A small network was shown many inputs. Here are its activations along a few directions, one row for each input.
Each table varies a few parts of the input and shows all the possible inputs, shuffled.
A made-up example of a description, with smaller parts first: one of 2 separate values, together with either a single point or one of 11 places along a line or (one of 6 places along a line, together with one of 8 places around a ring).
Shared parts are said once, and a part with two or three values counts as separate values.
In the rows, 128 means zero.

Other details of the inputs vary at random and push rows far along three fixed directions, the same in every table; ignore that.
These rows show it; all are for the same input, with only those details redrawn:
[ 50  98 108  55 144 152 164  75  77 138 212 107 172 104]
[149 158 137 147 125 202 158 113  88 130 109 129  92  82]
[146 110 169  86 179  82  94 115 130 175 174 145 158 138]
[199 141 171 181 142 116 117 151 142 136  90 157  98 129]
[159 107 157 165 144  77 123 147 148 122 121 151 129 148]
[162 108 158 164 146  79 121 147 152 124 120 151 125 149]
[ 80  72  98 184 101  95 192 138 131  54 130 126 136 142]
[162 107 157 165 146  78 122 146 149 122 120 150 124 148]

Table:
x1: [ 66  83 100 179  88  97 174 147 127  45 130 132 131 147]
x2: [ 99 122  98 161 110  60 145 156 146  82 115 124 134 156]
x3: [205 145 177 159 131 129 116 157 141 150  79 139 105 128]
x4: [128 128 144  75 165  93  78 148 148 171 171 144 150 140]
x5: [ 63  97  95 164  93  97 179 166 137  48 123 131 141 145]
x6: [192 160 172 174 133 123  98 151 126 140  88 162  94 123]
x7: [159 112 137 104 153  74 101 122 141 158 129 113 146 149]
x8: [138 167 132 146 115 216 129 123  85 126 111 134  91  99]
x9: [ 78  93  72 166  86 104 171 165 153  50 135 130 139 149]
x10: [163 138 169 112 148 120 100 153 146 163 115 149 135 159]
x11: [129 129 154  70 165  82  81 144 146 175 172 144 150 132]
x12: [136 182 118 129 107 198 149 137  96 139 110 127  92  69]
x13: [ 98 116 115  68 140 142 108 100 107 149 197 127 150 119]
x14: [129 133 161  64 171  75  88 134 129 176 177 148 171 140]
x15: [ 99 133 102 167 103 130 146 125 110  85 112 117 100 129]
x16: [ 76  84  92 160  80 100 186 161 157  64 109 125 123 148]
x17: [158 126 143  92 181  96  76 102 143 160 162 129 143 158]
x18: [140 135 152  93 172  85  58 115 133 168 161 133 139 160]
x19: [152 157 127 144 117 200 155 115  98 140 113 126  81  70]
x20: [103 114 110 113 124  78 143 128 139 123 126 117 146 159]
x21: [ 77  90  70 170  86  87 181 166 140  59 123 130 136 129]
x22: [ 22 131 119  65 113 164 128  40 116 162 178  93 204  69]
x23: [ 58  95  97  43 128 180 153  89  94 148 201  85 159 104]
x24: [209 147 164 174 143 144 104 145 145 131  99 157 102 143]
x25: [141 186 114 127 110 213 141 117 104 137  80 110  87 115]
x26: [156 171 129 128 108 202 155 128  96 143  81 136 102  99]
x27: [ 39 121  73  21 130 152 163  67  75 149 188  88 173 114]
x28: [152 113 140 141 126  93 112 168 175 134 107 147 122 166]
x29: [175 150 143 155 138 169 136 125 106 138  99 144 100  99]
x30: [130 147 149  72 170  75  74 128 137 168 158 130 151 148]
x31: [133 177 115 121 115 200 150 130  82 132 108 134 114  80]
x32: [150 113 149  78 166  73  71 120 130 185 178 152 150 126]
x33: [151 174 129 143 113 219 130 117  85 122 113 138  96  98]
x34: [ 71  88  67 181  90  89 159 131 136  38 132 113 134 171]
x35: [143 176 116 107 140 149 102 123 121 140 129 123 127 132]
x36: [ 51 103 113  51 148 169 155  73  81 136 207 106 161 103]
x37: [106 104 115 129 143  82 134 111 129 119 149 115 139 144]
x38: [157 117 136 118 169  69  95 114 138 154 138 132 136 146]
x39: [160 101 146 164 142  91 107 151 168 126 127 146 114 153]
x40: [132 163 115 142 106 217 134 122  95 130 117 126  78  84]
x41: [168 105 167 155 135  85 114 164 161 122 102 135 125 159]
x42: [137 185 120 129 110 199 149 120 101 134  76 111  84 106]
x43: [159 109 165 128 169  94  88 136 154 147 146 149 139 162]
x44: [187 123 154 127 162  98  94 130 144 172 134 152 120 120]
x45: [150 177 138 128 106 204 162 128  94 140  83 132  97  94]
x46: [149 165 113 120 102 200 157 128 103 148  90 129  94  85]
x47: [ 45  86  93 201  67  87 160 109 175  64  97 116 180 118]
x48: [174 104 150 149 134  99 112 159 163 115 109 136 137 168]
x49: [153 131 139 163 135  60  97 139 142 123 112 138 116 154]
x50: [118 136 162 132 129 104  66  98 190 153 123 134 188 132]
x51: [178 145 151 148 116 168 128 149 132 142  89 122  84 102]
x52: [ 75  97  95  41 130 156 153  86  88 158 194  92 163  90]
x53: [214 139 164 163 132 128 114 156 138 147  74 143 107 128]
x54: [149 167 125 128 105 216 154 130 104 124  93 131 108 116]
x55: [153 171 177 186 114 147  71 119 184 155  65 139 135 112]
x56: [130 148 139  76 171  88  72 129 139 170 159 128 153 156]
x57: [161 119 145  78 168  93  77 115 145 168 155 112 154 166]
x58: [143 164 124 138 113 199 139 115  75 132 112 137 101  84]
x59: [ 79  80  88 166  92  94 178 138 142  56 109  89 127 156]
x60: [177 140 144 168 151 110  96 136 155 128  97 131  95 155]
x61: [130  81 107 170 119  95 139 147 167  82 136 137 125 156]
x62: [152 169 121 136 116 211 136 114 102 136  88  92  86 107]
x63: [152 170 130 149 107 192 137 124  91 141 110 135  78  74]
x64: [151 119 143 160 149  75 107 133 156 117 112 131 111 158]
x65: [107 127 115  68 157 102  97  87  98 161 177 120 153 123]
x66: [ 32  90 110 196  68  94 155 113 183  59 100 113 171 125]
x67: [ 89 101 129  62 158 126 124  94 114 160 201 119 148 111]
x68: [ 86  66  89 167  82  94 188 151 147  68 124 105 130 136]
x69: [150 122 145  66 154 105  90 134 155 175 157 143 156 154]
x70: [154 161 140 150 125 200 153 114  88 133 103 131  91  83]
x71: [164 133 144 153 138  89 101 175 162 112 114 161 139 167]
x72: [ 74  99  93  45 127 179 151  87  97 140 200  88 162 107]
x73: [101 132 118 137  93 167 177 138 114  95 101 124 114 123]
x74: [ 73  81  85 158  78  93 194 155 149  71 116 123 132 145]
x75: [141 144 131  73 171  69  78 123 130 175 157 133 160 141]
x76: [139 187 104 113 110 216 145 105  98 133  94 109  99 115]
x77: [138 123 141 153 136  83 107 178 161 111 117 154 139 166]
x78: [ 82  82  82 169  89  88 185 136 138  62 111  89 131 152]
x79: [ 55 100 108  47 133 183 154  88  84 140 196  87 170 115]
x80: [164 160 147 153 117 160 111 139 122 136 105 146  79 100]
Q: The inputs of x37 and x64 match in every part but one. If x20 is changed in the same way as x37 into x64, which row does it become?
A: x42
Q: The inputs of x50 and x55 match in every part but one. If x34 is changed in the same way as x50 into x55, which row does it become?
A: x18
Q: What do these inputs look like to the network?
A: one of 5 places along a line, together with either a single point or (one of 3 separate values, together with one of 5 places around a ring)
Q: Change only the choice among 3 separate values in x74. List by row number the other rows that result.
A: x20, x45
Q: Change only the choice among 3 separate values in x73. List by row number the other rows that result.
A: x16, x42

Table:
x81: [117 111 130  88 162  84  87 116 144 142 168 129 174 163]
x82: [162 163 157 119 148 147  83 110 132 162 123 131 103 121]
x83: [108 147  93 172  90 172 177 127 123  83  78 118  97 124]
x84: [111 133 105 184  88 165 165 132  99  81  89 114 102 101]
x85: [131 153 150  89 143 182 120 108 115 169 134 115 117 103]
x86: [110 165 123  92 142 183 116  96 103 148 145 118 130 114]
x87: [ 33  88  84 132  87 141 185 131 120  67 159 118 151 124]
x88: [ 83  94 134  56 152 118 118 103 122 152 194 106 183 138]
x89: [ 69  96 101 107 109 142 154 128 117 100 166 122 161 118]
x90: [ 89  89 117 155 106  81 150 158 161  88 122 124 134 147]
x91: [128  98 154 101 154  86  97 132 166 149 157 146 150 153]
x92: [ 77 122 117  74 143 120 128 100 118 138 169 118 169 148]
x93: [ 67  76  84 173  85 124 193 130 126  48 131 124 149 140]
x94: [160 104 143 169 129  78 120 145 170 125 110 155 127 151]
x95: [104  90 104 161  97  85 164 146 162  84 105 116 134 160]
x96: [119 162 139  46 142 174 116 100  85 179 154 112 153  99]
x97: [178 178 166 148 139 138  77 138 132 155 104 143  98 122]
x98: [123 141 139  66 154 175 108  73  85 181 161 103 140  93]
x99: [177 107 153 183 138  43 106 159 173 117 102 153 135 150]
x100: [ 70 108  77 110 118 134 150 102 127 106 157 104 148 131]
x101: [173 154 151 144 132 143 103 126 116 155  98 129 105 102]
x102: [105  81 109 169 102  93 159 152 167  87 116 116 131 152]
x103: [ 75 102 119  96 144  92 140 104 123 128 173 126 159 119]
x104: [ 44 110  86  67 137 135 140  83 113 122 187 103 164 131]
x105: [204 159 173 183 145 121 105 139 153 143  75 154  89 127]
x106: [ 77 101 125  85 147 110 126  88 114 142 172 108 150 130]
x107: [ 84 147  81 133  91 207 183 104  86  92 114 102 126 107]
x108: [146 117 147 109 153  47  82 147 160 147 136 147 171 172]
x109: [108 144 100 128  88 182 173 123 101 108  99 104 119  96]
x110: [161 148 124 196 106 142 152 141 132 107  76 137  89  98]
x111: [200 150 158 164 124 163 107 148 149 145  84 148  99 116]
x112: [166 136 138 173 107 161 138 146 143 117  78 121 101 120]
x113: [128  89 123  80 155 100 141 153 111 134 178 121 129 154]
x114: [113  98 148  89 159  78 107 110 147 154 174 145 163 151]
x115: [106  89  76 133 120  93 180 161 114  72 140 126 120 172]
x116: [125  88 112 185  93  91 148 170 168  75 104 142 131 143]
x117: [117 128  77 142  91 186 215 153  77  72 103 106  78 123]
x118: [116 107 122  93 148  74 110 117 155 149 152 127 163 160]
x119: [110 104 154  93 170  76 107 104 136 150 178 135 171 148]
x120: [204 142 139 150 139 149 142 165 103 131 109 160  73 130]
x121: [168 169 163 157 138 143 115 132 121 145 101 148 106 106]
x122: [138 137 136 190  99 158 152 156 142  94  79 124  96 132]
x123: [ 86 107 107  58 155 111 106  89 125 148 191 109 182 141]
x124: [165 121 138 146 138  75 102 143 166 132 104 138 144 168]
x125: [ 91 121 135  82 134  98 126 126 127 140 154 121 163 145]
x126: [174 103 167 163 157  47  94 146 170 127 121 152 149 167]
x127: [133 143 102 190  90 169 151 125 129  92  90 114  82 112]
x128: [145 110 164 151 149  67  93 135 154 132 122 139 133 163]
x129: [141 133 119 180  88 158 157 157 135  97  76 119 101 107]
x130: [101 116 102 111 129  98 116 124 137 120 151 121 160 139]
x131: [148 165 154 117 145 162  90 108 117 156 133 126 113 121]
x132: [ 64  98  94 123 111 108 139 118 118  89 166 109 158 134]
x133: [142 128 130 161 108 171 142 143 133 105 104 135 115 121]
x134: [192 139 135 160 140 138 137 158  97 124  98 135  63 131]
x135: [162 136 103 164 119 154 152 157 100  89 112 126  65 134]
x136: [106 142  93 158  92 168 151 120 113 101 113 110  98  96]
x137: [111  77 115 151 116  84 147 132 151  96 138 137 156 151]
x138: [133 105 135 153 131  66 111 139 151 130 121 131 128 140]
x139: [110  95 111 163 121  96 158 121 146  97 128 125 134 133]
x140: [125 102 123 133 131  90 107 120 148 117 144 119 145 150]
x141: [129 134 106 179  84 169 172 136 114  92  90 135 107  96]
x142: [139 114 160 100 151  40  90 147 169 155 133 142 155 166]
x143: [151 180 128 139 127 163 110 129 126 140  96 136  96 109]
x144: [109 179 123  80 140 187 109  99  91 161 152 121 132  98]
x145: [158 156 150 111 131 161 119 124 118 150 105 122 127 125]
x146: [105 153  95 109 108 176 152 110  98 127 122 111 133 101]
x147: [181 168 152 107 150 113  82 133 143 186 111 144 125 128]
x148: [ 69  86  86 145  94 110 179 127 130  86 143 128 145 121]
x149: [115 152 144  80 138 205 123 101 101 162 157 127 131  98]
x150: [ 69  92  96 118 118 126 157  96 112 112 157  99 141 121]
x151: [142 101 131 154 115  80 134 150 164 104  97 124 140 164]
x152: [202 149 149 120 167 145 129 141  91 155 130 144  84 117]
x153: [167 160 158 123 134 143 113 130 138 155  91 131 106 130]
x154: [163 138 130  76 152 184 135 139  84 159 163 137  97 112]
x155: [124 105 152  99 148  78  95 143 163 151 159 151 151 144]
x156: [167 123 132 174 132  47  89 166 188 122  99 150 126 165]
x157: [106 110 140 136 134  79 115 132 132 123 138 129 141 144]
x158: [144 135 114 190 103 168 169 122 119  91  85 122 101 102]
x159: [146 144 140 101 136 179 117 113 126 168 140 131 119 101]
x160: [141 111 168 106 156  54  92 141 166 149 136 138 161 181]
x161: [110 179 127  72 137 184 121 100  87 167 143 122 136 101]
x162: [172 162 152 109 146 140  75 117 123 172 130 130 120 108]
x163: [201 155 173 147 139 117  86 161 162 173  90 143 102 123]
x164: [108 160 124  94 132 169 112  98 101 151 151 115 116  95]
x165: [162 156 101 123 137 176 143 145  87 120 122 129  78 125]
x166: [195 157 178 137 157 138  78 122 123 171 103 136 112 124]
x167: [176 157 163 126 140 145 100 132 120 162 118 156 126 110]
x168: [168 148 130 186  94 124 143 165 153 111  55 132  91 128]
x169: [ 68 142 101 132  87 207 184 123  91  97 124 101 114  89]
x170: [118 172 117  78 140 188 109  99  89 159 149 118 139  94]
x171: [168 107 161 172 130  59  99 183 179 119 100 146 136 164]
x172: [125 170 131  80 141 155 112 108 110 168 131 129 128 108]
x173: [115 158 135  78 137 183 129  95  91 169 153 136 127  81]
x174: [140 155 159  92 157 135  90 105 109 182 138 129 119 104]
x175: [ 90 103 101 152 108 124 142 119 126  80 140 110 138 142]
x176: [ 98 110 138 105 138  95 123 125 128 135 166 146 162 138]
x177: [ 62  89 109 124 116 117 165 112 123  94 163 129 160 142]
x178: [151 149 145  97 135 162 107 126 127 176 140 139 122  96]
x179: [103  89 115 170 117  72 152 143 141  78 129 135 152 141]
Q: What do these inputs look like to the network?
A: one of 9 places around a ring, together with either a single point or (one of 2 separate values, together with one of 5 places around a ring)
Q: The inputs of x171 and x170 match in every part but the place on the ring of 9. If x85 is changed in the same way as x171 into x170, which row does it become?
A: x104
Q: The inputs of x177 and x119 match in every part but the place on the ring of 9. If x137 is changed in the same way as x177 into x119, which row does it become?
A: x158
Q: The inputs of x107 and x145 match in every part but the place on the ring of 9. If x92 is changed in the same way as x107 into x145, which row does it become?
A: x160
Q: A walk changes only the place on the ring of 5. It starts at x173 and steps to x148. List the rest of the walk in order.
A: x141, x167, x176
Q: Change only the place on the ring of 9 in x142. List by row number the other rows that result.
A: x90, x103, x143, x155, x164, x172, x173, x174
Q: A walk changes only the place on the ring of 9. It starts at x154 and steps to x113. List the rest of the walk in order.
A: x117, x115, x165, x135, x134, x152, x120
Q: Change only the choice among 2 separate values in x94. List by row number the other rows that result.
A: x148
